These are the activations of a small network on made-up records, seen along a few directions, one row for each record.
After each row come some of the record's fields: Z, Y, J, V, W, E, H.
A field that a record lacks is left out.
The largest differences between rows may come from other fields.
In the rows, zero is written as 500.
Strong random noise was added to every row along 3 fixed directions; ignore it. To show where, here is one row again and again, with new noise each time:
599 562 589 360 275 598 260 687 421 504 436 258 477 553 685 473 777 812
 696 215 609 729
611 590 510 354 289 518 371 379 307 585 293 384 420 472 470 718 580 671
 551 274 635 753
483 433 372 477 602 554 684 500 708 545 489 369 322 309 531 417 395 414
 609 840 372 357
481 394 404 429 608 573 737 485 662 529 477 434 335 360 585 423 514 448
 711 829 410 390
534 497 448 434 465 559 512 539 578 541 449 329 378 394 559 473 512 558
 611 586 470 513

574 490 399 468 521 433 648 154 389 605 301 566 484 414 358 627 369 388
 518 666 601 429 -> Z=z2, J=j1, V=v2, W=w1, E=e4, H=h1
363 472 455 540 537 397 633 554 581 389 560 477 505 414 529 353 493 459
 456 668 256 333 -> Z=z2, J=j2, V=v1, W=w2, E=e6, H=h2
453 495 514 435 554 429 646 415 513 502 501 645 537 439 357 537 507 426
 455 662 366 464 -> Z=z2, J=j2, V=v1, W=w1, E=e4, H=h2
479 586 401 605 482 453 329 508 589 488 403 277 360 357 402 470 222 507
 260 568 385 343 -> Z=z1, Y=y1
442 537 460 565 399 389 514 588 539 452 536 429 512 354 473 441 426 545
 361 517 370 363 -> Z=z2, J=j1, V=v1, W=w2, E=e6, H=h2
427 476 403 631 393 391 331 621 565 520 509 279 502 191 483 314 387 575
 344 553 354 406 -> Z=z2, J=j1, V=v1, W=w2, E=e3, H=h2
428 449 505 581 547 517 452 733 553 477 670 394 526 448 521 345 484 461
 448 564 386 365 -> Z=z4, Y=y1
555 492 568 422 671 525 600 565 570 483 758 712 729 735 461 351 556 435
 499 491 571 618 -> Z=z2, J=j1, V=v2, W=w1, E=e4, H=h1
546 413 429 502 556 511 537 397 515 529 442 517 510 495 520 560 498 481
 580 607 619 479 -> Z=z1, Y=y2
500 420 353 537 647 589 673 479 717 506 568 577 545 480 649 410 485 393
 608 716 462 371 -> Z=z5, J=j2, V=v1, W=w2, E=e6, H=h2
495 524 435 582 523 522 379 478 719 564 450 329 428 500 458 441 247 449
 422 561 459 387 -> Z=z1
449 449 572 544 636 542 482 719 602 377 790 528 637 632 504 282 466 478
 485 501 401 452 -> Z=z3, Y=y1
427 321 512 403 388 534 642 317 380 499 304 611 347 322 591 564 673 545
 646 637 433 476 -> Z=z5, J=j2, V=v2, W=w2, E=e3, H=h2
431 447 480 483 569 516 569 514 506 448 545 581 518 549 438 527 511 472
 556 569 468 492 -> Z=z3, Y=y2
530 511 572 460 442 507 422 448 276 535 477 508 544 564 480 641 617 566
 487 325 600 607 -> Z=z4, Y=y1
441 458 586 405 506 436 716 503 321 437 399 722 540 506 506 523 684 469
 529 401 489 499 -> Z=z2, J=j2, V=v1, W=w2, E=e6, H=h2
543 561 594 502 324 443 455 462 350 450 484 588 566 569 472 566 521 516
 413 422 534 650 -> Z=z5, J=j1, V=v2, W=w2, E=e1, H=h2
627 377 567 335 536 612 537 438 329 481 502 729 634 738 691 576 911 661
 775 352 707 714 -> Z=z5, Y=y1
425 345 520 380 522 445 713 494 402 398 453 655 499 517 722 430 774 499
 675 583 504 463 -> Z=z1, J=j2, V=v1, W=w2, E=e6, H=h1
453 480 442 483 524 564 565 382 536 527 417 454 443 468 636 568 463 471
 627 561 516 457 -> Z=z1, J=j2, V=v1, W=w2, E=e6, H=h2
406 443 476 598 532 525 613 633 708 405 611 492 471 430 613 302 538 382
 520 742 326 333 -> Z=z5, J=j1, V=v1, W=w2, E=e6, H=h2
567 554 497 536 421 555 314 585 529 502 573 455 547 557 427 511 490 538
 398 405 522 598 -> Z=z5, Y=y2
444 449 425 581 620 429 500 466 565 481 504 497 467 381 378 439 316 328
 347 725 428 385 -> Z=z1, Y=y1
459 362 538 399 574 302 799 149 156 452 354 927 479 492 312 791 569 342
 449 595 586 678 -> Z=z1, Y=y1
468 554 336 623 418 327 574 216 344 507 317 582 356 269 169 695 169 284
 204 722 345 394 -> Z=z5, Y=y1
470 542 468 566 586 571 425 742 703 446 625 410 455 383 609 310 472 467
 541 532 363 321 -> Z=z5, J=j2, V=v1, W=w1, E=e5, H=h2
601 487 422 499 586 534 524 431 590 601 569 653 595 658 501 551 460 433
 528 457 597 560 -> Z=z5
545 367 503 465 546 640 619 433 626 564 493 543 423 580 625 462 525 482
 704 618 506 464 -> Z=z5
511 541 510 454 448 469 457 493 514 453 422 398 387 448 504 496 452 553
 541 552 539 458 -> Z=z1, J=j2, V=v2, W=w1, E=e4, H=h1
584 479 564 503 620 571 536 367 659 557 507 429 489 425 494 506 358 415
 426 552 503 480 -> Z=z2, J=j2, V=v1, W=w1, E=e4, H=h1
485 444 563 515 534 568 475 723 627 528 700 441 597 678 663 348 650 533
 655 456 501 457 -> Z=z4
422 454 526 531 364 329 397 629 382 459 449 476 520 215 348 467 449 413
 210 431 374 572 -> Z=z2, J=j2, V=v2, W=w2, E=e3, H=h2
436 422 624 471 463 517 395 722 433 345 525 437 495 580 725 311 870 684
 707 469 520 496 -> Z=z1, Y=y1
501 437 465 471 619 417 711 499 567 412 615 630 492 467 479 352 549 405
 556 715 508 455 -> Z=z2, J=j2, V=v2, W=w1, E=e4, H=h1
467 474 386 608 614 389 754 222 510 525 469 704 390 358 218 643 178 158
 233 848 359 370 -> Z=z5, Y=y2
472 520 579 558 415 542 351 785 616 453 681 271 620 521 682 318 557 579
 508 450 435 469 -> Z=z4, J=j1, V=v2, W=w2, E=e1, H=h2
574 706 546 542 472 363 349 477 497 557 508 458 536 403 261 605 137 416
 126 419 500 473 -> Z=z2, J=j2, V=v2, W=w1, E=e4, H=h1
467 407 446 373 613 442 768 278 492 519 432 668 366 429 409 567 335 312
 479 748 461 365 -> Z=z1, J=j2, V=v2, W=w1, E=e4, H=h1
385 386 446 435 570 372 923 166 304 450 324 830 411 442 470 664 532 289
 568 739 554 529 -> Z=z1, J=j1, V=v1, W=w2, E=e6, H=h2
406 435 561 369 359 410 510 419 221 444 321 648 419 378 457 546 561 519
 458 378 500 515 -> Z=z1, J=j2, V=v1, W=w2, E=e3, H=h2
442 385 493 467 566 511 660 475 426 521 552 617 513 521 501 536 605 442
 591 605 495 433 -> Z=z4, Y=y2
502 448 471 452 456 514 383 451 463 534 409 385 420 463 535 528 466 586
 523 491 471 460 -> Z=z1, Y=y2
482 521 463 456 620 459 565 378 570 493 572 553 515 483 318 641 308 349
 446 621 465 517 -> Z=z3, J=j1, V=v2, W=w1, E=e4, H=h1
557 604 613 436 382 396 427 592 327 471 557 533 543 513 489 492 617 662
 474 305 511 570 -> Z=z2, J=j2, V=v2, W=w1, E=e4, H=h1
432 317 480 403 749 531 901 200 517 533 533 865 527 687 459 596 573 321
 786 727 525 456 -> Z=z3
469 330 386 431 658 600 913 223 598 463 436 675 443 506 563 507 578 456
 740 711 528 448 -> Z=z2, J=j2, V=v1, W=w2, E=e6, H=h2

Here are new rows. What are their fields?
542 557 546 478 370 433 427 346 285 630 447 582 573 621 368 739 471 493
 418 250 629 659 -> Z=z4
537 515 599 536 473 420 351 662 559 516 543 389 554 528 478 427 440 565
 383 358 412 470 -> Z=z2
539 430 563 428 481 657 579 518 370 483 476 619 514 678 699 485 791 570
 747 439 617 559 -> Z=z5, Y=y1
616 601 466 578 330 633 140 631 689 618 488 166 432 528 543 445 341 608
 394 305 494 514 -> Z=z5
432 327 440 556 614 684 737 653 814 401 584 435 422 420 786 277 605 425
 787 830 374 245 -> Z=z5, J=j2, V=v1, W=w2, E=e6, H=h2
524 454 534 537 499 433 488 617 517 513 576 509 559 526 393 463 403 407
 414 373 427 542 -> Z=z2
452 469 421 540 626 418 616 318 540 504 587 645 527 477 232 595 226 288
 346 630 401 414 -> Z=z3
485 520 463 542 388 621 287 605 681 488 384 147 443 421 722 373 453 637
 559 480 463 369 -> Z=z1, J=j2, V=v1, W=w2, E=e6, H=h2
576 614 443 612 470 539 365 415 566 510 459 311 458 532 409 600 296 534
 358 447 602 479 -> Z=z1, Y=y1
426 502 506 511 529 402 630 698 526 428 600 494 430 409 536 302 607 482
 617 733 337 427 -> Z=z2, J=j2, V=v2, W=w1, E=e4, H=h1
542 468 517 421 421 466 583 289 242 434 340 659 458 564 489 672 735 542
 610 517 527 591 -> Z=z5, Y=y1
521 541 542 530 352 403 288 820 428 399 429 291 498 406 500 399 500 659
 352 363 294 474 -> Z=z2, Y=y1
585 635 505 539 355 474 220 651 560 501 552 235 494 467 521 478 420 599
 434 353 606 479 -> Z=z1, J=j2, V=v2, W=w1, E=e4, H=h1
423 388 453 600 695 566 625 729 839 535 766 411 513 539 626 231 470 362
 610 781 345 222 -> Z=z4
507 448 461 434 559 538 551 501 629 540 580 414 510 461 442 409 320 436
 416 644 409 412 -> Z=z2, J=j1, V=v2, W=w1, E=e4, H=h1
535 485 567 505 447 484 458 502 510 540 402 427 477 514 404 540 446 466
 488 448 445 609 -> Z=z2
438 554 562 556 550 572 329 832 615 431 693 461 605 604 509 321 497 588
 468 411 468 488 -> Z=z3, Y=y1
519 421 375 562 618 547 537 575 670 518 625 539 518 469 528 383 450 428
 483 677 448 376 -> Z=z5, Y=y2
515 671 382 694 417 490 241 640 590 587 557 168 489 401 361 479 139 442
 140 450 399 377 -> Z=z4, Y=y1
620 713 459 658 486 581 179 750 686 522 618 236 509 514 512 439 189 552
 244 347 447 502 -> Z=z5, Y=y1
546 611 576 552 302 342 292 616 374 531 346 400 492 457 398 622 505 612
 380 254 472 578 -> Z=z2
485 528 466 548 602 503 479 785 740 472 749 307 496 402 515 225 375 453
 430 630 317 327 -> Z=z2, J=j2, V=v2, W=w1, E=e4, H=h1
567 544 463 626 582 486 437 670 640 512 630 391 624 484 444 375 362 499
 286 528 472 409 -> Z=z2, Y=y1
